These are the activations of a small neural network, seen along a few directions. Each row is one input.
Each table varies a few parts of the input and shows all the possible inputs, shuffled.
A made-up example of a description, with smaller parts first: one of 8 places around a ring, together with either a single point or one of 9 places around a ring or (one of 2 separate values, together with one of 6 places along a line).
Shared parts are said once, and a part with two or three values counts as separate values.
(in the rows, 128 means zero)

Other details of the inputs vary at random and push rows far along three fixed directions, the same in every table; ignore that.

Table:
x1: [112 137 125 116 108 149 127 129 191  98 145 121 134]
x2: [148 148 119 113 158  69 142 115  97 144  86  88 100]
x3: [162  86 139 131 133 122 129 118 139 133 131 135 126]
x4: [ 93 160 158 137  85 213 114 157 129  88 165 189 188]
x5: [ 91 155 176 152 110 136 110 152  11 175 128 196 167]
x6: [127  78 127 152 147 131 115 115 135 142 132 125 128]
x7: [151  94  98 119 157 109 132 116 174 128 122 100  96]
x8: [ 99 197 110 106 128  94 144 124 152 104  90  81 105]
x9: [154  88 123 130 131 131 121 121 140 148 135 129 124]
x10: [ 72 178 129 129 133 115 131 132 110 118 105 118 136]
x11: [159  93 141 134 132 127 125 117 142 145 143 122 124]
x12: [153  90 122 129 131 128 122 116 139 147 142 127 128]
x13: [ 92 178 115 121 120 124 140 152  98 101 108 111 123]
x14: [102 193 116 103 137  96 154 133 154 103  79  84 108]
x15: [ 92 178 115 128 117 118 143 151 100  98 107 118 123]
x16: [141 147 129 124 140  93 124 127  64 173 115 127 108]
x17: [109 142  99 105 134 127 138 124 226  78 132  92 106]
x18: [140 144 124 120 142  94 129 125  63 172 111 130 114]
x19: [ 98 188 122 101 127 114 138 141 115 121 113 128 125]
x20: [130 110 166 130  97 171 112 151  89 153 170 210 164]
x21: [146 147 119 155 152 101 124 129  55 150 101 130 121]
x22: [153  88 121 133 134 126 126 119 139 144 137 141 118]
x23: [ 89 155 171 120  64 196 123 152 140 104 161 198 183]
x24: [116 132 135 120 112 146 143 131 194  92 130 130 137]
x25: [150 145 147 122 140  89 127 126  63 162 108 120 116]
x26: [158  95 114 154 148 141 118 114 128 127 142 124 132]
x27: [147  83 117 147 132 134 121 127 121 126 154 113 118]
x28: [162  86 140 124 136 129 126 119 138 136 132 128 126]
x29: [ 92 180 114 120 120 121 141 147  98 101 115 109 127]
x30: [154  88 123 136 129 124 124 120 141 145 134 136 124]
x31: [158  98 119 157 145 140 113 115 129 128 146 121 127]
x32: [154  90 126 130 128 130 124 109 138 146 139 126 127]
x33: [153  89 121 127 136 133 123 120 138 147 138 134 118]
x34: [116 134 134 113 114 150 141 126 192  95 138 121 141]
x35: [112 132 126 114 108 155 133 126 190  97 132 124 136]
x36: [127  82 131 155 145 128 112 112 136 142 143 120 126]
Each input here is: one of 4 places along a line, together with either one of 3 separate values or one of 6 places along a line.
Question: The inputs of x36 and x5 match in every part but the place on the line of 4. If x31 is changed in the same way as x36 into x5, which row does it become?
Answer: x21
Question: Change only the choice among 3 separate values in x10. List by row number the other rows that result.
Answer: x26, x29
Question: List by row number the other rows that have the place on the line of 4 in common with x6.
Answer: x4, x7, x9, x13, x14, x28, x33, x35
Question: Start at x20 and move only the place on the line of 6, one step at a time. The first step leads to x22. Which rows follow, in order?
Answer: x30, x23, x24, x3

Table:
x37: [159  96 127 123 131 124 128 122 128 142 141 134 116]
x38: [133 152 122 110 133 106 142 139 117 125 103 114 113]
x39: [102 150 123 120 139  98 130 126 124 141 105 118 110]
x40: [135  90 132 132 137 123 119 114 131 153 136 128 125]
x41: [133 157 125 108 132 104 140 137 119 131 112 108 111]
x42: [126 153 118 105 130 104 140 129 114 131 112 110 113]
x43: [151  92 135 142 138 125 125 118 130 141 124 132 131]
x44: [114 156 100 140 154 118 129 133 108 116 106 115 119]
x45: [161 102 123 126 127 123 123 121 134 153 141 134 121]
x46: [165 102 140 141 137 129 123 112 130 138 130 129 128]
x47: [128  87 130 130 136 122 118 115 133 158 137 130 122]
x48: [ 89 159 156 141  99 166 113 156  60 117 153 167 170]
x49: [144  90 132 140 139 123 124 118 132 145 126 134 129]
x50: [127 157 114 109 128 105 136 125 116 135 111 111 114]
x51: [156  96 127 123 131 123 130 122 128 145 144 132 119]
x52: [142  92 134 134 136 124 119 114 131 150 135 125 128]
x53: [100 165 175 123  92 159 118 148  76 141 140 176 173]
x54: [140  90 119 158 145 129 118 124 113 125 147 118 127]
x55: [142  91 119 158 144 130 115 124 113 122 144 121 124]
x56: [123 157 130 126 136 103 133 125 122 128 101 112 119]
x57: [131 160 115 113 130 102 135 127 119 132 110 117 110]
x58: [144  99 110 152 152 138 115 122 119 136 147 127 125]
x59: [105 151 104 148 132 116 133 134 105 118 113 102 116]
x60: [107 102 133 124 114 165 124 122 217  93 156 137 139]
x61: [129 151 120 110 134 104 144 135 115 124 104 116 112]
x62: [135 157 125 108 132 105 137 137 119 128 110 111 108]
x63: [129  89 131 134 139 119 120 117 135 158 138 134 121]
x64: [129 155 112 115 132 104 140 129 117 130 102 120 115]
x65: [116 155 128 124 138 101 131 125 122 133 103 114 116]
x66: [113 166 168 110  89 157 124 158  75 136 149 182 156]
x67: [ 99 169 130 110 112 153 140 125 202  68 121 108 143]
x68: [132 162 132 127 138 107 138 121 121 126 102 109 124]
x69: [127 155 128 129 138 107 139 126 118 123  94 114 125]
x70: [104 148 103 144 130 118 131 131 103 118 111  98 117]
x71: [137  88 130 138 140 122 123 118 132 148 128 137 126]
x72: [159 100 121 122 125 126 120 119 132 152 139 130 122]
x73: [134 162 115 112 128 102 132 130 123 136 107 118 109]
x74: [124 106 135 125 111 171 128 118 212  85 152 124 150]
x75: [157  93 128 118 129 127 128 123 125 144 142 125 120]
x76: [160  95 131 118 129 128 126 126 126 145 141 122 120]
x77: [107 151 105 148 132 116 131 134 105 115 110 105 113]
x78: [140 110 168 129  87 178 111 143  88 158 180 202 170]
x79: [127 109 137 129 112 169 128 120 214  83 151 131 145]
x80: [156  99 138 141 137 126 125 114 131 143 133 126 130]
x81: [130  85 128 136 140 121 122 119 134 153 129 139 123]
x82: [110 106 107 135 126 184 118 126 203  76 165 125 144]
x83: [101 167 128 116 115 152 145 129 202  63 113 117 144]
x84: [158  96 130 122 132 124 130 125 128 144 144 128 119]
x85: [146 100 110 152 152 139 112 122 119 133 144 129 122]
x86: [ 88 167 129 114 112 145 141 131 206  73 125 112 140]
x87: [110 147 110 145 145 111 132 136 102 103 108 108 122]
x88: [ 88 163 172 124  97 153 119 149  81 149 145 183 165]
x89: [137  85 108 165 135 137 123 126 113 129 133 124 124]
x90: [100 166 133 104 103 146 143 147 147  94 127 146 141]
x91: [114 167 158 116  87 157 122 157  78 143 138 191 163]
x92: [113 155 128 124 139 100 134 125 123 136 106 111 119]
Question: The inputs of x71 and x40 match in every part but one. If x89 is changed in the same way as x71 into x40, which row does it become?
Answer: x70
Question: What do these inputs look like to the network?
Answer: one of 4 places along a line, together with either one of 3 separate values or one of 5 places along a line or one of 6 places along a line
Question: Start at x72 and move only the place on the line of 5, one step at a time. The first step leads to x50. Which rows follow, in order?
Answer: x42, x75, x76
Question: Start at x83 and move only the place on the line of 4, one step at a time. The first step leads to x46. Which rows follow, in order?
Answer: x68, x67

Table:
x93: [147  88 120 153 144 127 121 120 123 136 134 124 124]
x94: [112 150 138 102 108 137 138 129 183 100 126 123 134]
x95: [ 90 148 152 140 100 165 115 152  77 128 153 170 164]
x96: [123 172 125 105 136  84 143 128 111 145  89 107 106]
x97: [106 153 131 137 121 153 128 131 154  92 127 133 148]
x98: [162  92 138 122 131 118 126 114 136 153 131 126 123]
x99: [120 174 116 139 150  95 134 125  96 125  87 105 117]
x100: [ 87 148 151 140  99 167 113 152  76 129 156 167 162]
x101: [105 155 160 141 104 168 117 148  83 127 142 176 168]
x102: [152  91 124 153 147 129 120 116 124 136 130 125 125]
x103: [151  92 125 122 138 118 122 117 139 159 134 139 116]
x104: [137  85 115 152 143 127 118 120 119 137 141 120 120]
x105: [129 173 137 104 135  83 144 126 107 138  91 101 111]
x106: [141  85 116 151 145 127 121 119 121 136 135 121 122]
x107: [ 98 165 106 136 145  95 131 133  90 128 102  95 107]
x108: [144 101 153 124 117 142 113 132  94 176 151 179 144]
x109: [115 151 143 101 110 137 141 128 182  97 127 116 136]
x110: [118 142 132 105 115 129 138 129 174 113 124 126 126]
x111: [181  99 109 125 132 131 130 128 120 131 145 122 113]
x112: [153  92 127 123 136 117 126 114 139 157 133 134 118]
x113: [141  85 118 151 144 127 120 119 120 136 136 123 122]
x114: [118 106 116 107 117 151 136 117 246  86 146 120 125]
x115: [ 98 146 118 132 123 147 133 134 168  85 128 118 137]
x116: [145 178 103 109 134  97 144 141  89 121 103 103 101]
Question: What do these inputs look like to the network?
Answer: one of 2 separate values, together with either a single point or one of 5 places along a line or one of 6 places along a line
Question: The inputs of x101 and x102 match in every part but the choice among 2 separate values. If x106 is changed in the same way as x101 into x102, which row does it become?
Answer: x113
Question: Change only the choice among 2 separate values in x114. List by row number the other rows that result.
Answer: x112
